Each row below holds a small network's activations on one input, seen along a few directions.
In each table, some parts of the input vary, and every possible input appears once, in random order.
A made-up example of a description, with smaller parts first: one of 4 places along a line, together with either a single point or one of 9 places along a line or (one of 2 separate values, together with one of 8 places around a ring).
Shared parts are said once, and a part with two or three values counts as separate values.

Other details of the inputs shift rows strongly along three fixed directions, in all tables alike. That doesn't count.

Rows:
R1: [ -5   2 -27   0   0   7 -33  24   2   3 -21  -8]
R2: [ -3  -1  -7 -14   6  -7   6  -5   5  -5  10  -3]
R3: [ -1  27 -19   8   2 -11 -57  34  -1   0 -19 -12]
R4: [-1  7 -1  2 -2 -5 -6 11 -2  4 -3  2]
R5: [ -1   6  -7   4  -3  -6 -11   5  -3   1  -3  -2]
R6: [ 5  4 10  2  0  6  6  3  3 -1 -2  3]
R7: [10 16 13  3  7 -3 -2 -4  5 -5  8 -1]
R8: [ 3  1 15 -3 -1  5  9 -3 -1 -2 -1  2]
R9: [ -5   4 -20 -12  -1  -8  -3   6  -3   3  -1  -7]
R10: [ 0 -8  8 -1  1  2  6 -2  0 -4  2  3]
R11: [ 2 -7 11  9 -5  0  4  5 -6  1 -1  6]
R12: [ -1   4 -11 -12   3 -13  13 -15  -2   0  15  -6]
R13: [  0  11  -7 -19   6  -9   2  -2   7  -3   7  -5]
R14: [  6  15   9   6   0 -10  -6   3  -2  -3   4   1]
R15: [  2  15  -3  -9   5 -17   7  -9   1  -1  14  -6]
R16: [ -3 -19   4   5  -5  12   9 -13  -6   2  -3   4]
R17: [ 2  4 13 -3  1  1  5  0  4  0  1  5]
R18: [ 6 -3 18  2  1  1  3  1  1 -5  2  5]
R19: [-10  -6 -56 -39  10 -15  13 -17  10  -1  18 -18]
R20: [ 0 -5 11  4  0  7  2 -9 -3  1 -1  3]
R21: [ 6 12 11  6  3 -1  0 -2  6 -2  4  1]
R22: [ 1  3 13  6 -5  0  6  7 -3  4 -2  7]
R23: [10 18 13 -2  5 -2  3  4  5 -6  4 -1]
R24: [ -8 -16 -13 -11  -4  -5  28 -16  -3   6  12   1]
R25: [  0   2 -17 -11   7  -6  -2   0   5  -7   7  -8]
R26: [ 6 10 13  4  5 -1  6 -7  5 -2  6  1]
R27: [ -4 -11   7   5  -3  10  -2   3   0   3  -8   7]
R28: [ 7 14 11  0  4 -1  4  4  8 -2  4  3]
R29: [ -2   0  -9 -11   2 -14  12  -4  -1  -3  14  -4]
R30: [-10 -37  -7  11 -11  21   6 -12 -10   7 -13   6]
R31: [ 4 -3  3  5  0  5  4 -8  0 -2  3  1]
R32: [ 6  5  5 10  1  3 -9  2  2 -3 -2  1]
R33: [ -4 -10   5   5  -3   7   4  -9  -1   3  -3   3]
R34: [  5   2  -1   2   3   0 -11  10   4  -5  -3  -2]
R35: [-1 -3  0  8 -4 -1 -4  1 -7  2 -3  1]
R36: [-4 -7  6 11 -6  2 -1 10 -6  3 -5  6]
R37: [ 9 13 14  8  3 -1 -3 -1  6 -4  4  3]
R38: [-12 -15 -26  -6  -5  12 -21  13  -5   6 -21  -7]
R39: [ 8 12 20  4  6 -2  6  3  7 -6  8  5]
R40: [-14 -39 -15   9 -13  22   2 -10  -9   9 -17   4]
R41: [ -6 -14   3   8  -4  12  -3  -5  -5   5 -11   3]
R42: [-1 -4 10  6 -7  4  9  4 -8  4 -4  4]
Description of these inputs: one of 3 separate values, together with either one of 6 places around a ring or one of 8 places along a line.
Changing only the choice among 3 separate values turns R1 into R22. The same change can be made to R21. Which row results?
> R3
Changing only the choice among 3 separate values turns R26 into R15. The same change can be made to R37. Which row results?
> R5
A walk changes only the place on the ring of 6. It starts at R33 and steps to R41. List the rest of the walk in order.
> R20, R16, R30, R40
Change only the place on the line of 8 in R8. List by row number the other rows that result.
> R2, R10, R13, R17, R18, R27, R38

Rows:
R43: [ 13  31  18  -5   5 -11   3  10   9  -4   6   4]
R44: [ -7  -5 -15  -9   1  -3  12   2   2   1   4  -2]
R45: [ -3   5  -9  -2   6   0 -14  -2   6  -9   4  -5]
R46: [ -5  -4 -16 -15  -2  -7   3   2   1   2   1  -2]
R47: [ -7 -16 -22  -9  -2   5  -6 -12   2  -2  -2  -3]
R48: [  4  19   0  -8   6 -15 -11  18   3  -7   5  -6]
R49: [ -2  -6 -22  -1  -4  -7  -1  -8  -2   5   1  -4]
R50: [ -6 -12 -12   2  -5   7  21 -17  -9   5   6  -2]
R51: [ 14  21  17   9   2 -14 -13   8  -1  -6   5   0]
R52: [ 11  31  13  -8  10 -17 -18   4   3  -5   4  -2]
R53: [  5  26  16  -6   7 -15 -13   6   5  -3   8  -2]
R54: [ 4 -2  0 -3 11  6  2 -5 10 -5  7  0]
R55: [ -2 -11  15  10  -9   8  -3   9  -7   7 -13   9]
R56: [  1  -2   4 -10  -2  -4  26  -7   4   2   9   6]
R57: [ -4   0 -17 -15   0  -8 -11   3  -5   0   1  -9]
R58: [ -7 -10 -23   0  -2  -6   5 -12  -1   6   4  -3]
R59: [  1 -13  -7   4  -7  -3  18 -14  -6   2   6   0]
R60: [ 8  6 14 10 -3 -8 -4 -1 -2  1  1  5]
R61: [  8  16  21   6   6   8 -11   2  10  -3  -8  -1]
R62: [  6  19  21  -5   5 -14   3   3   5  -3  11   3]
R63: [-11 -15 -34  16 -14  18 -37  18 -15  12 -31  -7]
R64: [ -4  -9  18  39 -10  28 -47  27  -3   2 -38  14]
R65: [  6   7  -2   0   2  10 -21   8   3  -5 -15  -9]
R66: [  1  18  -8 -13   6 -10   5   4   9   0   7  -1]
R67: [  1 -18  38  19 -10  14  22   0 -10   3  -3  15]
R68: [ 5 21 -5 -9  7 -9  0 13  5 -5  5 -5]
R69: [ 11  18  18  10   4 -14  -6   6  -1  -7   8  -1]
R70: [-11  -8 -17 -12   3  -6   0  -4  -4   2   4  -8]
R71: [  0   7  10  -8   3 -11  21  -3   5  -3  16   2]
R72: [ -7 -18 -13  -5   0   7   8 -15   0  -6   4  -2]
R73: [  7  11  10 -12   1 -13  12   1   3  -6  13   1]
R74: [-15 -13 -25   9  -5  11 -42  17  -9  10 -31  -4]
R75: [  5   0  31  45 -16  27 -29  22 -12  13 -32  16]
R76: [  5   5  -5 -10  11   0  -3  -6  16  -4   8  -2]
R77: [ -7  -3 -18 -13   1  -5   9   0   4   3   3  -1]
R78: [ -3   1   0   1  -3   1  20 -19  -1   7  10   2]
R79: [-12 -15 -25 -12  -1  -2  -6   0  -8   2  -2 -11]
R80: [  1   7  -5  -5  -1  -7 -21  18  -3  -1  -6  -7]
R81: [ -9 -16 -16  -7   2  14  12 -15   4   1  -3  -9]
R82: [ -5 -27 -30  -6   4  16  -4  -4   2   0  -5  -5]
R83: [  4  -5 -15 -13   6   4  -3  -7  11  -2   4  -3]
R84: [11 -7 10 -2  5 10 10 -8  7 -5  6  5]
R85: [  5   7  12   1   2 -14  14 -13   3   0  16   3]
R86: [ -5 -14 -22 -14  -1  12   4 -15   3   2  -6  -9]
R87: [ 14  19  26  -4  11   0  14  -9   9 -11  10  -3]
R88: [ 12  16  22   2   5  -3  -7  -2   6 -14   7   3]
R89: [  0 -25  33  16 -10  17  26 -16 -14   5  -5  17]
R90: [  1 -29  30  11 -13  17  50 -14  -7   5   2  22]
R91: [ -8 -29  26  14 -11  16  33  -9  -9   7  -1  15]
R92: [ -3   0 -17  -4   4 -14   0  -6   0  -1  10  -8]
R93: [ -9  -8 -22 -14  -2  -5 -10  -1  -4   5  -4  -7]
R94: [  7  20  -7  -7   3  -6 -12  18   3  -3  -3  -4]
R95: [-12  -9 -26  -2  -3   3   9 -13  -5   8   3  -7]
R96: [ -5 -13 -22   1  -2  -4   8  -9  -6   2   5  -6]
R97: [  7  25   0  12   6 -14 -22  13   2  -4   2  -6]
R98: [ 0 -2 22 18 -4 13 12 10 -1  4 -8 13]
R99: [ -9 -21  13  19  -6  16   2  -1 -12   8 -13   9]
R100: [  3  10  16   8   4  -1 -10   6  -6  -4  -4   0]
R101: [ -1   6  -8   0   1  -2 -11  21   0  -2  -7  -3]
R102: [  2  12  11 -10   3 -13  16  -3   7  -1  15   4]
Describe the family of inputs behind these rows.
> one of 5 places around a ring, together with either one of 3 separate values or one of 9 places along a line
Changing only the place on the ring of 5 turns R63 into R75. The same change can be made to R59. Which row results?
> R49
Changing only the place on the ring of 5 turns R62 into R80. The same change can be made to R102. Which row results?
> R73
Change only the place on the line of 9 in R71. List by row number the other rows that result.
> R44, R70, R91, R92, R95, R97, R98, R99
A walk changes only the place on the line of 9. It starts at R68 and steps to R101. List the rest of the walk in order.
> R48, R67, R79, R100, R69, R96, R50
Change only the choice among 3 separate values in R47. List by row number the other rows that result.
> R83, R86
Change only the place on the ring of 5 in R86. List by row number the other rows that result.
> R61, R65, R81, R87
